These are the activations of a small neural network, seen along a few directions. Each row is one input.
Each table varies a few parts of the input and shows all the possible inputs, shuffled.
Descriptions start from the smaller parts, as in this example, which fits no table here: one of 3 separate values, together with either a single point or one of 9 places along a line or (one of 4 places along a line, together with one of 8 places around a ring).
Shared parts are said once, and a part with two or three values counts as separate values.

Other details of the inputs shift rows strongly along three fixed directions, in all tables alike. That doesn't count.

Rows:
R1: [ 15   1  -3  24 -32  38  36   4  26 -12 -24 -10 -38 -16]
R2: [  8 -13 -11  29 -27  15  40  17  24  24 -10 -13 -29  -2]
R3: [ -5   0  12 -14 -19  11  20   3  15 -32 -14  15 -18 -18]
R4: [ -3  22   9 -13  -3  26 -19  -8  -3 -48 -10  12 -13 -16]
R5: [ 13  27 -23  35   3  47 -14  -3   9  25  -1 -43  -3   7]
R6: [-14   6   7 -19   6  -4 -16  -4  -2 -12   7  -2   6  -3]
R7: [  1 -12   2   0  -1 -19  12   4   1   7  -4  22  -4   2]
R8: [  9 -39 -11  16  -5 -33  48  18   5  31  10 -15   9   5]
R9: [ -1   0   1 -10  17 -11  -9  -8  -9   1  10 -16  27   2]
R10: [  8 -20  12   5   2 -32   2 -10  -6  32  26  -3  24  12]
R11: [-12  25  15 -24 -10  31 -21 -10   7 -41 -15   7 -16 -15]
R12: [ 23   8  -8  39 -14  24  -6  -4   1  29   7  -8  -7  10]
R13: [-14   8   7 -21   6  -2 -13  -3  -1 -10   4   2  10  -2]
R14: [-16 -19   9 -26  10 -37  -6   1 -12   5  15  -1  20   5]
R15: [ -3   3  11  -6 -18   8  14   3  10 -28 -14  29 -27 -13]
R16: [ -3   1   6 -15  13  -6 -12  -9  -5 -17   1  -6  14  -8]
R17: [ -8  -7  15 -26   5 -16  -5  -7  -7 -26   3   0  11 -10]
R18: [  5  46  -3   2   9  50 -42 -19  -7 -19 -10  -8   2   1]
R19: [-15 -14   9 -24  16 -38  -6  -2  -4   9  12  10  20   4]
R20: [ -7   2  15 -13 -19   8  18   0  19 -30 -13  17 -23 -18]
R21: [  1   0 -16  14  16 -11 -21   3 -16  47  16 -17  20  26]
R22: [ 20  10 -25  46 -11  35  11  11   9  26  -6 -22 -20   7]
R23: [  1 -16 -11  14  13 -33   4   7 -10  47  20  -4  17  22]
R24: [-10   3  12 -25   6 -15 -10  -3 -10 -17   1  26   9   0]
R25: [  4  30 -14  15  21  25 -35 -16   2  36   1 -27  17  16]
R26: [  8  24 -20  20  16  26 -39  -5 -15  28   6 -29  13  20]
R27: [ 17 -19 -19  34 -20  14  42  18  20  14 -11 -18 -23  -8]
R28: [ -2  -6  -8   3   1  -1   1   5   3  10   1 -11   0   0]
R29: [  8 -17   9  10 -28   3  54   6  27 -19 -16  10 -32 -20]
R30: [ 16 -39 -11  23   1 -38  42  14  -1  33   5   2   4   7]
R31: [  2  24   3  -4  10  18 -31 -16 -10  -5  -3  -2   6   7]
R32: [-10  23   3 -17  -8  32 -25   3  -7 -47 -10  13 -14 -13]
R33: [ -2 -23  17 -20  -6 -30  23   1  -1 -30  -8  38  -8 -14]
R34: [  0   4   2 -11  11  -4 -12  -4 -14 -16   3   3  13  -1]
R35: [ 15 -17 -22  38 -23  12  36  24  14  20 -11  -1 -31  -1]
R36: [ 10   3  -6  14 -11  20   5   4   1 -10 -10  -4 -16  -5]
R37: [ -3   1  10  -8 -21  10  11   6   6 -28 -16  26 -27 -11]
R38: [ -4 -10  13 -16  18 -39  -2 -11 -12   5  12  19  20   9]
R39: [  7   7 -20  25  -5  25   6   8   8  25   0 -30  -2   6]
R40: [ -6 -41  10  -8 -24 -39  47  23   6  -7  -3  36 -22  -7]
R41: [ -7 -15  12 -21  18 -39   1  -9  -8  -1  16  -1  26   0]
R42: [  3  30 -19  20  19  25 -42  -7  -7  34   3 -15  10  20]
R43: [-13   8   6 -13  15 -12 -18  -8   0  13  12  -4  15   8]
R44: [-13  27  10 -16  -6  28 -26  -4   2 -40 -10  21 -20 -12]
R45: [ -4   3  -1 -12   8  -3 -15   2 -15 -15   5   5  11   1]
R46: [  0  24   4  -8  13  20 -23 -19  -2  -8  -1 -14  16   1]
R47: [  4 -19   1   1  17 -34  13  -8  -1  30   9  -6  23   9]
R48: [-13 -11   7 -20  13 -37  -6   3 -15   7  14  20  20  10]
R49: [ -8  -8   5 -21   9 -18 -13   2 -15 -24   2  18   6  -5]
R50: [  1  -7  -5   3  -1   0   3   4  -1   7   3 -20   3   1]
Description of these inputs: one of 2 separate values, together with either a single point or (one of 4 separate values, together with one of 6 places around a ring).
The inputs of R48 and R13 match in every part but the choice among 2 separate values. If R15 is changed in the same way as R48 into R13, which row does it become?
> R20
Which other rows does R21 become when the choice among 2 separate values takes its other values? List them by row number.
> R14
A walk changes only the place on the ring of 6. It starts at R23 and steps to R44. List the rest of the walk in order.
> R15, R38, R4, R22
Which other rows does R35 become when the place on the ring of 6 takes its other values? List them by row number.
> R7, R30, R33, R42, R49

Rows:
R51: [  2  25  -4  14  -9  40 -30  -6   5   9  -3 -19 -13   3]
R52: [ 19   1  -8  26  -8  15  18   3   4  -4 -12  10 -19  -4]
R53: [  3  30  10  -6 -13  45 -33 -11  -6 -39  -7   2  -9 -10]
R54: [ 12 -22  -8  20   0 -14  45   0  18  36  -4 -22   4   3]
R55: [ 21 -18 -27  41 -35  42  36  30  17 -29 -27 -16 -55 -29]
R56: [ -4  18 -16   7   0  24  -6  11  -1   2 -11   0  -9   5]
R57: [ -7  -8  13 -16  15 -29   1 -15   0  15  19 -14  28   6]
R58: [ -8  -9  12 -19   3 -28 -18   0 -22   2  17  15  19  10]
R59: [ -1  -8  18 -14 -13 -11  16   2  -1 -38   1  31  -8 -16]
R60: [ -5  -1  15 -30  27 -32 -39 -18 -33  -7  13  16  35  12]
R61: [  1  28   0  -5  -7  39 -38  -4 -12 -35 -16  10 -18  -5]
R62: [-23 -21  22 -41   7 -50  -6  -2 -10   0  18  10  21   4]
R63: [ 11 -21   1  21   5 -28  18  -9   6  48  18 -17  18  13]
R64: [  4   7  -1   3 -11  27  10  -4  17  -9 -20 -16 -14 -11]
R65: [ 20  14 -24  37   3  28  21   4  11  28 -11 -23  -3   8]
R66: [  0  43 -31  28  20  49 -40  -6   5  46  -6 -39   4  21]
R67: [-11 -29  23 -24 -10 -39  41   4  15 -22   5  20  -4 -17]
R68: [  3  16 -11   7   1  22   6   6   7  -4 -14   4  -7  -1]
R69: [-17 -35   8 -34  22 -58 -19   5 -29 -17  30   0  35  -4]
R70: [ -5  -7   0  -7  -2 -16   2   8 -11  13  12  -2  13  12]
R71: [ 13  23 -19  18  34  11 -23 -17 -13  46  10 -39  41  26]
R72: [  6 -27   5   8 -25 -19  44  20   9  -9  -1  35 -21 -10]
R73: [  0 -14  20 -17  -5 -23  10  -5 -10 -24  10  21   9  -8]
R74: [-10   9  22 -22   8  -8 -21 -17   0 -26   6  13   8 -10]
R75: [ 13   6 -18  42 -25  36  36  14  35  26 -12 -17 -33  -3]
R76: [  0  15 -11   7  17  -2 -14  -1  -7  33  16  -9  26  21]
R77: [-18  19   1 -32   9  24 -44   0 -13 -57   4 -22   6 -21]
R78: [ -1  24   0  -8  11  14 -32  -8 -12 -22  -6  23  -2   0]
R79: [ 20   4 -14  41  -6  23  -1  -7  12  54   5 -37   0  15]
R80: [-17  12   0 -10   4   3 -18   2   2   7   7  -3   1   6]
R81: [ -3  14   8  -7 -11  25  -8 -10  11 -13  -4 -16  -6  -8]
R82: [ 10 -21 -23  31   8 -30  16  17 -12  58  11   6   5  28]
R83: [  0   9 -30   8  33   9 -32   3 -15  20   8 -52  29   9]
R84: [ -4  26  11 -18  -6  32 -26 -10  -7 -34  -1  -5   4  -6]
R85: [ -8  18  20 -24   4  12 -25 -18   1 -53 -14  23 -13 -21]
R86: [ -7 -25  11 -14   8 -44  12   0   1   1   2  33   0  -3]
R87: [  2  -8 -10  11  -1  -2  14   6  10  32  -6 -20  -2   8]
R88: [  9 -26 -10   8  18 -40  22   3 -12  52  12 -15  35  25]
R89: [ -9  17   5 -16  23  -2 -54 -18 -18   7   4  -3  16  11]
R90: [-11 -31   4 -10 -20 -34  42  27   1  -5   5  29 -12  -1]
R91: [  3  -2  -9  21 -21  19  14  14  15  -1 -20  14 -43  -7]
R92: [ 11 -21  11  -1 -12 -15  30   2  -2 -28  -8  26 -13 -13]
R93: [  4  15   4  -2  -3  21  -1  -7  -1 -16   2  -9   5  -4]
R94: [  7 -11   6   4  -9  -1   7  -6   6  -4 -11   3 -13  -6]
R95: [ -5  17   6  -1  -6  21 -17  -6  11 -13  -3  10 -13  -9]
R96: [ -6   9  -4   1  -2   5 -18   7 -11   2   8  13  -1   9]
R97: [  9  -9   4  11 -35  15  55  17  21 -31 -14  14 -34 -21]
R98: [ -9  15  -1 -10  10  10  -9  -5  11  -6 -11   2  -1  -5]
R99: [ 14 -20  -3  18  19 -32   9 -12  -3  44  10 -13  19  15]
R100: [  0 -29   8  -4 -11 -25  58   9  23 -10 -13  13 -15 -17]
R101: [-10 -25   5  -2  -9 -31  18  13   5  15   9  19  -9   2]
R102: [-16  15  10 -38   7   5 -29  -3 -16 -39  -8  13   8  -6]
What do these inputs look like to the network?
> one of 4 places along a line, together with either a single point or (one of 2 separate values, together with one of 6 places around a ring)
The inputs of R91 and R80 match in every part but the place on the line of 4. If R94 is changed in the same way as R91 into R80, which row does it become?
> R81
Which other rows agree with R102 in the place on the line of 4? List them by row number.
> R54, R56, R64, R65, R66, R68, R71, R83, R87, R88, R98, R100
Which other rows does R95 become when the choice among 2 separate values takes its other values? List them by row number.
> R72
Which other rows does R73 become when the place on the line of 4 takes its other values? List them by row number.
> R71, R92, R93
